A small network was shown many inputs. Here are its activations along a few directions, one row for each input.
Each table varies a few parts of the input and shows all the possible inputs, shuffled.
Descriptions start from the smaller parts, as in this example, which fits no table here: line(4) and (point or ring(11) or (values(2) and ring(8))).
Shared parts are said once, and a part with two or three values counts as separate values.

Other details of the inputs shift rows strongly along two fixed directions, in all tables alike. That doesn't count.
To show where, the next rows are all for the same input, with only those details redrawn:
[ 0.12 -1.90 -0.10  0.75  0.54 -0.62 -1.05 -0.04 -0.03  0.89  1.04 -0.61]
[-2.15  4.88  1.10 -1.45  1.26 -0.20 -0.55  1.75  0.87  0.62 -3.14  0.33]
[ 0.19 -2.16 -0.94  0.96  0.82 -0.61 -1.50 -0.31  0.47  0.87  1.12 -0.89]
[ 0.00 -1.63 -1.41  0.76  1.03 -0.57 -1.92 -0.42  1.11  0.81  0.69 -0.97]
[-0.05 -1.60 -0.33  0.68  0.72 -0.61 -1.21 -0.11  0.23  0.92  0.79 -0.68]
[ 0.27 -1.45  3.60  0.80 -0.68 -0.96  1.70  1.60 -3.57  1.11  1.10  0.73]
[ 0.18 -2.04 -0.21  0.89  0.54 -0.71 -0.99 -0.10 -0.09  0.91  1.09 -0.64]
[-1.94  4.27  0.74 -1.27  1.27 -0.18 -0.74  1.49  0.98  0.63 -2.75  0.19]

A family of inputs:
r1: [ 3.34 -1.54  7.21  1.26 -3.63 -0.59  6.72  1.06 -7.01 -0.91  4.14  0.73]
r2: [ 2.02 -0.28  0.42  0.68  0.00 -0.77  1.72 -0.98  0.56 -1.00  1.93 -2.47]
r3: [ 1.96 -0.85 -1.08  0.56  0.30 -0.25  0.83 -1.25  2.57 -1.35  1.18 -2.61]
r4: [-0.01 -1.72 -1.82  0.74 -0.38 -0.07 -1.38 -0.33 -0.18 -0.25  0.13 -0.42]
r5: [ 0.08 -1.75 -2.66  0.64  1.11 -0.14 -2.19 -2.12  2.34  0.61  1.99 -0.66]
r6: [ 0.54 -2.04 -0.67  0.79 -0.59  0.19 -0.75 -0.46 -1.08  0.02  0.99  0.33]
r7: [ 0.58 -2.52  0.05  0.85  0.21 -0.08 -0.41 -0.18  0.37  0.74  0.89 -0.24]
r8: [-2.46  6.27  4.11 -2.00 -0.32  0.15  1.46  2.96 -2.06  0.38 -2.95  2.67]
r9: [-2.21  5.66 -1.09 -2.29  1.40  0.31 -0.24 -0.22  1.73 -0.29 -3.43  0.63]
r10: [-1.61  4.38  1.08 -1.47  0.48 -0.31  0.80  1.83 -0.96  0.05 -3.78  0.58]
r11: [ 2.51 -1.75 -0.63  0.78 -0.82  0.54  1.05 -1.68  1.06 -1.73  2.70 -1.23]
r12: [ 0.38 -2.04 -1.84  0.38  0.08  0.88 -1.31 -1.98  1.79  0.24  2.30  0.99]
r13: [ 0.64 -2.87 -0.90  0.63 -0.56 -0.26  0.26 -0.10 -0.66 -0.21 -0.16 -0.87]
r14: [-0.34 -0.67 -2.23  0.06  0.68  0.37 -2.56 -1.49  1.85  0.31  1.32  0.19]
r15: [-2.23  4.96 -0.37 -1.42  1.82 -0.05 -1.53  1.19  2.17  0.52 -3.30 -0.02]
r16: [-0.88  1.61  1.75 -0.75 -0.98 -0.37  2.23  2.33 -2.34 -0.27 -2.73  0.19]
r17: [ 0.15 -1.62 -1.65  0.38  0.77  0.37 -1.12 -1.65  2.25  0.40  1.23  0.01]
r18: [ 0.38 -2.30 -1.30  0.47  0.02  0.46 -1.43 -0.78  0.98  0.24  1.36  0.36]
r19: [ 0.67 -1.50 -0.74  0.47 -0.36  0.98 -1.15 -1.39 -0.23  0.04  1.89  0.96]
r20: [-1.63  2.63  0.48 -0.47  0.50 -0.68  0.16  1.97 -0.50  0.28 -2.72 -0.47]
r21: [-1.01  2.29  3.30 -0.88 -1.24 -0.07  2.35  2.89 -2.83  0.15 -2.16  1.56]
r22: [ 0.12 -0.46  2.60  0.26 -1.28 -0.04  1.36  0.02 -2.56  0.60  2.45  2.35]
r23: [-1.11  4.01  3.14 -1.60 -0.48  0.24  2.53  2.41 -1.91 -0.08 -3.81  1.22]
r24: [-0.11 -1.80 -1.22  0.78  0.76 -0.79 -1.29  0.08  0.37  0.63  0.10 -1.22]
r25: [ 0.14 -1.93 -2.08  0.38  0.15  0.22 -1.66 -0.50  1.36  0.05  0.35 -0.20]
r26: [ 1.91 -0.89 -2.08  0.17  0.19 -0.10  0.75 -1.63  2.59 -2.06  0.54 -2.98]
r27: [ 0.33 -2.37 -1.78  0.65 -0.49  0.49 -1.16 -0.42  0.33 -0.35  0.34 -0.21]
r28: [ 0.34 -2.06 -1.36  0.26  0.10  0.78 -1.38 -1.36  1.40  0.20  1.70  0.61]
r29: [ 0.88 -1.58  6.59  0.55 -1.77 -0.36  4.34  2.15 -5.13  1.25  1.31  2.23]
r30: [-0.15 -2.61 -3.49  0.90  0.14 -1.20 -1.54 -0.40  0.37 -0.25 -0.61 -2.03]
r31: [ 0.82 -1.63  5.13  0.02 -2.05 -0.12  5.11  1.06 -5.40  0.16  1.11  2.29]
r32: [ 0.40 -1.88 -1.91  0.12  0.31  0.36 -0.58 -1.26  1.15 -0.27 -0.11 -0.66]
r33: [ 0.34 -0.73  5.93  0.48 -1.37 -0.83  3.49  1.95 -5.19  1.32  1.45  1.90]
r34: [-1.43  5.45  1.88 -2.13 -0.03  1.83  0.65  0.90  0.34 -0.33 -2.75  2.60]
r35: [ 0.00 -2.04 -2.84  0.56  0.42 -0.82 -1.34 -0.59  0.35 -0.12 -0.57 -1.55]
r36: [-1.17  4.07  2.16 -1.57 -0.55  1.16  1.20  1.64 -0.94 -0.37 -2.77  1.94]
r37: [ 0.18 -1.07 -2.96  0.06  0.45  1.41 -2.56 -1.75  2.52 -0.42  0.65  0.32]
r38: [-1.28  3.54  2.26 -1.11  0.15 -0.05  1.42  2.33 -0.50  0.43 -3.13  0.79]
r39: [-2.38  7.24 -1.94 -2.37  1.18  1.89 -2.28 -0.75  3.56 -0.59 -3.05  1.87]
r40: [ 0.36 -1.90 -2.19  0.25  0.55 -0.35 -1.08 -1.37  0.43  0.04  0.47 -0.90]
r41: [ 0.10 -0.66 -1.62  0.27  0.04  0.77 -1.95 -1.13  0.60 -0.06  0.86  0.51]
r42: [-0.12 -2.14 -0.89  0.80 -0.49 -0.82 -0.66  0.40 -0.93  0.14  0.49 -0.47]
r43: [ 1.89 -0.45  0.15  0.60 -0.79 -0.52  1.35 -1.16  0.25 -1.22  2.37 -1.68]
r44: [ 0.86 -2.12 -0.55  0.45 -0.72  1.45 -0.19 -1.79  0.11 -0.22  2.46  1.66]
r45: [-0.32  5.85 -3.43 -2.00  1.82 -0.12 -0.72 -1.17  5.04 -2.26 -2.97 -3.22]
r46: [-0.08 -2.14 -2.07  0.83  0.35 -0.31 -1.24  0.03  1.09  0.13 -0.40 -1.39]
r47: [ 1.92 -0.52 -0.42  0.27 -0.44  0.15  1.14 -1.10  1.40 -1.42  1.85 -1.35]
r48: [ 0.08 -1.89 -0.87  0.60 -0.17 -0.50 -0.97 -0.07 -0.48  0.33  0.92 -0.11]
Changing only one part turns r11 into r26. The same change can be made to r19. Which row results? -> r40
Changing only one part turns r35 into r6. The same change can be made to r45. Which row results? -> r1
What do these inputs look like to the network? -> values(2) and line(4) and (point or line(5))
List by row number the other rows that have the line(4) part and the values(2) part in common with r38. -> r3, r7, r17, r29, r46
Change only the values(2) part in r15. List by row number the other rows that result. -> r7
Change only the line(5) part in r33. List by row number the other rows that result. -> r5, r15, r20, r24
A walk changes only the line(4) part. It starts at r4 and steps to r42. List the rest of the walk in order. -> r20, r30

A family of inputs:
r49: [-0.63  3.13  2.21 -1.30 -0.54  0.60  2.15  1.30 -0.77 -0.56 -2.09  1.29]
r50: [-1.55  4.56 -6.79 -1.89  3.12  1.26 -4.68 -2.12  8.57 -1.24 -3.50 -2.44]
r51: [-1.58  4.57  2.88 -1.39  0.48  0.37  0.77  1.66 -0.58  0.78 -1.91  1.84]
r52: [ 0.32 -3.49 -1.34  0.89 -0.58 -0.16 -0.88 -0.68 -1.35  0.41  1.18  0.39]
r53: [-0.58  2.40  2.91 -0.76 -0.14 -0.27  2.13  1.93 -1.22  0.18 -1.93  0.50]
r54: [ 0.57 -3.11 -1.12  1.16 -0.27 -0.19 -1.11 -0.23 -0.26  0.18  1.11 -0.59]
r55: [ 0.23  2.93  1.91 -0.55 -0.50 -0.18  1.98  0.34 -0.92 -0.78 -0.09  0.16]
r56: [ 0.46 -3.40 -0.43  0.81 -0.38  0.57 -0.82 -1.04 -0.24  0.69  2.13  1.19]
r57: [ 0.71 -3.15 -1.04  1.22  0.49 -0.36 -1.44 -1.38  0.58  0.86  3.01 -0.33]
r58: [ 1.25 -4.12  0.02  1.27 -0.25 -0.17  0.48 -0.35 -0.58  0.23  1.47 -0.70]
r59: [-0.08  2.92  3.13 -0.89 -0.40 -0.16  2.60  1.61 -1.28 -0.31 -1.33  0.60]
r60: [ 1.74 -1.74 -0.95  0.81 -0.52 -0.08  0.18 -1.55  0.18 -0.83  2.37 -1.09]
r61: [-0.55  1.95  2.33 -0.55  0.03 -0.51  1.78  1.49 -0.79  0.27 -1.37  0.06]
r62: [ 0.49 -3.45 -1.31  1.01 -0.64  0.09 -0.85 -0.41 -0.56  0.12  1.22  0.13]
r63: [-1.67  3.32  1.51 -1.16  0.03 -0.03  0.40  1.69 -1.57  0.43 -2.74  1.22]
r64: [ 0.74 -3.71 -0.18  1.20  0.04  0.31 -1.16 -0.99 -0.04  0.95  2.46  0.47]
r65: [-1.25  3.80 -6.58 -1.35  3.07  0.57 -4.55 -2.35  8.07 -0.98 -2.55 -2.87]
r66: [ 0.47 -3.09 -0.15  1.07 -0.40 -0.80 -0.36 -0.26 -2.08  0.59  1.38 -0.26]
r67: [-0.90  2.14  1.47 -0.99 -0.17  0.40  1.44  1.40 -0.40 -0.02 -2.33  1.11]
r68: [-0.32  3.65  2.02 -1.36 -1.01  0.76  2.26  0.67 -1.27 -1.06 -1.22  1.36]
r69: [ 0.78 -3.13 -0.57  1.30 -0.30 -0.93 -0.56 -0.32 -0.79  0.30  2.04 -1.08]
r70: [-1.31  2.56  1.39 -0.73  0.03 -0.68  0.57  1.36 -1.71  0.47 -1.55  0.61]
r71: [ 0.90 -3.34 -0.15  1.28 -0.54 -0.61 -0.40 -0.02 -1.19  0.26  1.76 -0.69]
r72: [ 1.76 -2.20 -1.16  0.91 -0.65  0.21  0.07 -1.74  0.22 -0.96  2.47 -0.88]
What do these inputs look like to the network? -> line(4) and (point or line(5))
List by row number the other rows that have the line(4) part in common with r61. -> r55, r57, r65, r69, r70
List by row number the other rows that have the line(4) part in common with r54. -> r50, r58, r63, r64, r72
